Here are a small network's activations along a few directions, averaged over the inputs that share one value of a field.
Values that are neighbours, or in one group, have similar rows; names and order tell nothing.
In the rows, zero is written as 128.

Values of GELI:
kur: [ 70 125 139  97 154 150  78  81 130 175 108 152  78]
zuzu: [107 137 154 224  92  97 187 188 140 128  81  79 153]
negi: [141 136 102  38 198 122 141 100 124  75 132 141  71]
nurin: [ 68 147  93 169 101 104 125  48  99 213 132 156 110]
ral: [ 46 141 143 107 137 102 137  83 186 172 142 137 103]
guses: [ 64 112 102  59 156 129 119  75 130 137 152 104  93]
nifi: [198 128 169 180  82 118 152 134  92 132 108 121 167]
dalup: [209 116 162 143 120  88 163 143  91 100 158 102 180]
pob: [148 121 144  66 208  96 106 100 152 153 151 152  81]
didak: [211 126 156 127 151 113 125 198 160 101 197 182 163]
dut: [ 81 144 152  65 162 119  55 159 160 122 155 110 102]
tif: [149  51 147  43 124 112 108 156 122  73 136 127  93]
gul: [112 176  42 204 106 152  97 169 164 151  45 158 151]
pog: [190  99 151  78 136 108 160 158 150  57 144 145 146]
sapo: [ 58 131  83 188  79 186 130 148 144 177 109 155 119]
lifi: [155 116 145  28 128 159 137 137 120  79 164 126  66]
feked: [ 54 152 134 140 158 154 125  77 146 187 147 120 140]
bimit: [ 81 170  77 213  93 161 121 127 124 158 100 111 159]
setil: [168 108 180  55 151 164 131 138  60  89  96  90 140]
tirug: [131  70  96 211  66 109  95 132 138 140 124 104 162]
kege: [159 151 102 222 103 160 179 137  80  83  96 139 149]
rov: [216 157 146 159 109 114 145 132 102 112 139 106 190]
The values of GELI form a ring.
List every value one step from feked, in the order listed.
> nurin, ral
List every value one step from setil, in the order listed.
> tif, pog
Fewest steps between negi and tirug?
> 11

Values of VOG:
fen: [ 84 123 106 230  62  70 149  70 146 162 130  74 135]
rotus: [192  95 148  93 137 164 142 157 121 109  69 173 195]
kat: [ 73 148  80 105 104 165 100 136 212 129  67 131 107]
lozol: [141 108 152 222  39  85 146 103 145 186 123  96 169]
kib: [ 49 100 116 239 124 127 145  88 120 170 155  97 158]
zuz: [ 57 161 101 221 108  98 158  74 134 178  82 144 157]
tudil: [156 128 120 218  71  82 135 149 130 174 123  93 192]
rop: [138  78 107  47 125 137 125 151 112  94 151 222 122]
zas: [114 174 114 202 127 200 135 149 163 177 133 204 151]
pekar: [204 106 164  32 151 101 145 128  94  96 186 152  76]
kudop: [116 140  93  79 146 165  81 150 163 132  58 139  22]
vozop: [181 112 158  25 161  93 147 106 100  94 187  76 109]
kugeg: [ 43 142  35 177 113 146 120 109 163 205 110 111 170]
modat: [ 89 103 202  41 158 118 105  95 130  82 214 100 104]
vekot: [104 147 162  28 185 119  80  70 135 141 152 120 105]
vute: [146 124 183  59 196 101 141  86  51 107 188 103  79]
pegin: [206 148 105 207 102 124 118 177 107  58 103 111 200]
kog: [218 160 122 199 110 164 199 162 127  69  49 126 140]
ribiv: [214  94 165  65 180 117 121 169 114  80 176 153  94]
vud: [ 79 148 133  53 180 112  85 133 138 139 136 157  84]
fum: [160 108 127 209  52 146 138 200 128 109 126  95 175]
sile: [ 53 168 122  66 184 182 101 156  81 127  97 139  70]
The values of VOG form a ring.
List every value one step from rotus, in the order listed.
> rop, kog
List every value one step from modat, in the order listed.
> vekot, vute
Going along VOG from sile by way of its neighbour kudop, in what order are tudil, zas, pekar, fum met?
> zas, tudil, fum, pekar
Fewest steps between lozol and vud?
> 9
